A small network was shown many inputs. Here are its activations along a few directions, one row for each input.
Each table varies a few parts of the input and shows all the possible inputs, shuffled.
Descriptions start from the smaller parts, as in this example, which fits no table here: values(3) and (point or ring(11) or (line(4) and ring(5))).
Shared parts are said once, and a part with two or three values counts as separate values.
(in the rows, 128 means zero)

Other details of the inputs shift rows strongly along two fixed directions, in all tables alike. That doesn't count.

Rows:
r1: [133 139  84 126 151  98 195 237  79 151 146 112 130 205]
r2: [144 115 123 113 120 128 110 110 106 133  98 122 134 101]
r3: [138 122 119  99 110 117 132 126  88 136  99 110 138 126]
r4: [106 134 153 148 120 131 118 122 172 111 181 144 118 159]
r5: [128 147 146  96 133 141 134  86 137 109  82 139 143  86]
r6: [128 119  80 114 148  87 164 237  64 137 158 128 124 179]
r7: [133 117 104 112 130 113 149 165  75 139 108 108 129 130]
r8: [123 129 120  93 124 107 148 157  89 123 121 122 140 137]
r9: [126 115 125 176 128 128 112 146 148 142 179 126 113 166]
r10: [131 122 146 103 105 137 113  74 118 126  83 114 140  85]
r11: [149 129 126 124 129 144 110  83 131 142  79 126 132  80]
r12: [129 149 149  88 125 139 129  84 137 114  85 137 145  90]
r13: [147 148 117 101 127 124 151 134 113 141  93 120 142 137]
r14: [139 115 120 117 124 130 114 112 108 134  97 124 129  93]
r15: [120 133 148 174 135 158 106  88 192 118 148 144 114 114]
r16: [144 141 114  93 143 122 138 143 109 125 100 140 141 119]
r17: [127 130 152 164 127 152  96  87 193 124 150 144 119 121]
r18: [111 113 144 152 123 127  97 125 157 110 180 144 116 137]
r19: [128 144 124 102 144 128 147 137 118 120 103 136 134 112]
r20: [139 144 125 117 140 139 143 118 131 134  89 126 133 106]
r21: [134 126  88 137 129  95 168 219  78 160 165 103 125 215]
r22: [138 130 115 127 134 131 139 129 110 145  98 112 130 116]
r23: [149 127 112 117 125 121 135 137 103 152 108 113 135 135]
r24: [111 128 140 155 138 136 112 129 173 114 173 154 112 136]
r25: [147 132 125 130 133 149 116  82 129 135  77 123 133  80]
r26: [111 128 149 148 125 131 113 127 172 114 184 148 117 152]
r27: [149 141 120 108 130 127 140 129 124 142 102 127 138 128]
r28: [109 105 136 180 123 137 103 125 151 119 177 130 106 137]
r29: [102 114 139 165 131 132 107 130 157 104 183 145 110 134]
r30: [140 115 122 107 113 120 121 123  98 137 108 116 134 117]
r31: [138 133 123 117 121 127 139 122 109 147 101 108 139 128]
r32: [ 94 114 141 162 129 122 119 150 150 109 194 136 108 151]
r33: [105 110 131 152 121 107 121 173 137 119 209 136 113 181]
r34: [140 132 115 118 131 126 150 132  99 145  93 108 138 126]
r35: [113 135 153 159 120 141 123 111 179 127 162 131 121 148]
r36: [137 144 110 103 151 128 148 145 107 119  98 140 136 113]
r37: [104 121 166 142 104 136  93  79 172 102 164 140 121 121]
r38: [103 107 151 165 112 135 110 109 152 118 167 121 115 136]
r39: [147 141 117 118 141 138 133 119 133 139  91 135 133 104]
r40: [123 131 147  96 122 134 123  81 123 106  86 131 142  77]
Description of these inputs: ring(5) and ring(8).
- Changing only the ring(5) part turns r7 into r20. The same change can be made to r10. Which row results? => r35
- Which other rows does r1 become when the ring(5) part takes its other values? List them by row number. => r5, r34, r38, r40

Rows:
r41: [129 126 119 101 127 114 144 147  93 125 113 122 137 127]
r42: [135 126 115  99 128 113 137 148  94 128 112 126 137 127]
r43: [113 128 134 147 136 131 120 135 150 112 163 144 118 137]
r44: [134 130 160 112 108 152  95  34 152 118  77 127 138  62]
r45: [140 126 111 118 127 122 142 143  96 143 105 112 134 131]
r46: [130 139 119 101 137 121 151 147 106 123 107 130 136 126]
r47: [125 127 130 161 134 135 120 132 157 131 156 134 118 142]
r48: [133 137 115 102 140 120 143 148 107 120 110 137 135 121]
r49: [118 131 138 144 131 130 122 133 157 121 162 140 120 144]
r50: [144 140 112 106 138 123 144 144 110 138 103 129 137 129]
r51: [117 131 138 152 129 134 127 129 157 127 157 132 120 148]
r52: [117 119 137 154 117 129 118 125 144 129 160 123 118 147]
r53: [116 114 135 162 123 133 118 128 142 130 158 121 115 140]
r54: [135 141 117 101 137 121 152 146 108 131 104 126 138 130]
r55: [121 130 134 160 130 136 127 128 156 132 155 129 118 147]
r56: [109 129 137 149 134 132 126 132 149 112 162 138 119 139]
r57: [109 118 142 145 118 126 119 128 142 118 164 129 121 143]
r58: [122 114 131 160 123 132 112 129 144 131 159 126 116 141]
r59: [139 127 112 114 125 120 142 143  95 142 107 112 135 133]
r60: [137 129 159 106 110 151  88  33 154 114  77 135 139  56]
r61: [134 125 116  99 129 113 138 148  94 125 114 128 136 125]
r62: [137 127 114 101 127 113 136 146  94 131 112 124 137 129]
r63: [126 129 131 158 132 135 121 130 157 132 156 135 118 145]
r64: [145 125 108 116 129 121 135 144  97 143 106 117 134 129]
r65: [125 130 133 154 131 134 121 130 158 131 158 136 119 147]
r66: [120 117 136 149 119 126 111 126 144 127 163 130 118 145]
r67: [120 130 136 156 130 135 127 128 157 131 156 130 120 148]
r68: [134 128 115 105 124 115 142 144  93 134 110 117 137 133]
r69: [137 121 108 116 133 119 135 146  93 140 107 119 129 118]
r70: [121 128 133 163 132 136 127 130 156 131 154 128 118 144]
r71: [130 143 165 102 120 158 104  34 166 107  71 141 140  52]
r72: [138 141 117 105 136 122 151 146 108 135 103 124 138 131]
r73: [133 128 117 103 125 114 143 145  93 131 111 118 137 132]
r74: [129 124 156 123 115 156  95  38 151 120  75 126 132  49]
r75: [143 127 110 109 126 117 136 144  96 140 109 119 135 131]
r76: [115 130 138 142 131 129 123 134 156 117 163 143 120 143]
r77: [121 113 131 160 125 132 112 130 143 130 159 127 115 138]
r78: [144 126 110 112 127 119 136 143  97 142 108 118 135 130]
r79: [108 128 140 146 132 130 128 133 151 111 161 139 118 139]
r80: [139 125 111 120 129 122 141 143  96 141 104 112 133 128]
r81: [142 141 115 103 138 122 145 146 109 135 104 130 138 128]
r82: [113 129 138 142 132 129 122 135 154 113 163 145 119 140]
- Describe the family of inputs behind these rows. => values(2) and (line(10) or line(11))
- Changing only the values(2) part turns r55 into r63. The same change can be made to r72. Which row results? => r81
- A walk changes only the line(11) part. It starts at r74 and steps to r53. List the rest of the walk in order. => r80, r45, r59, r52, r44, r68, r73, r57, r41
- Which other rows does r79 become when the values(2) part takes its other values? List them by row number. => r48
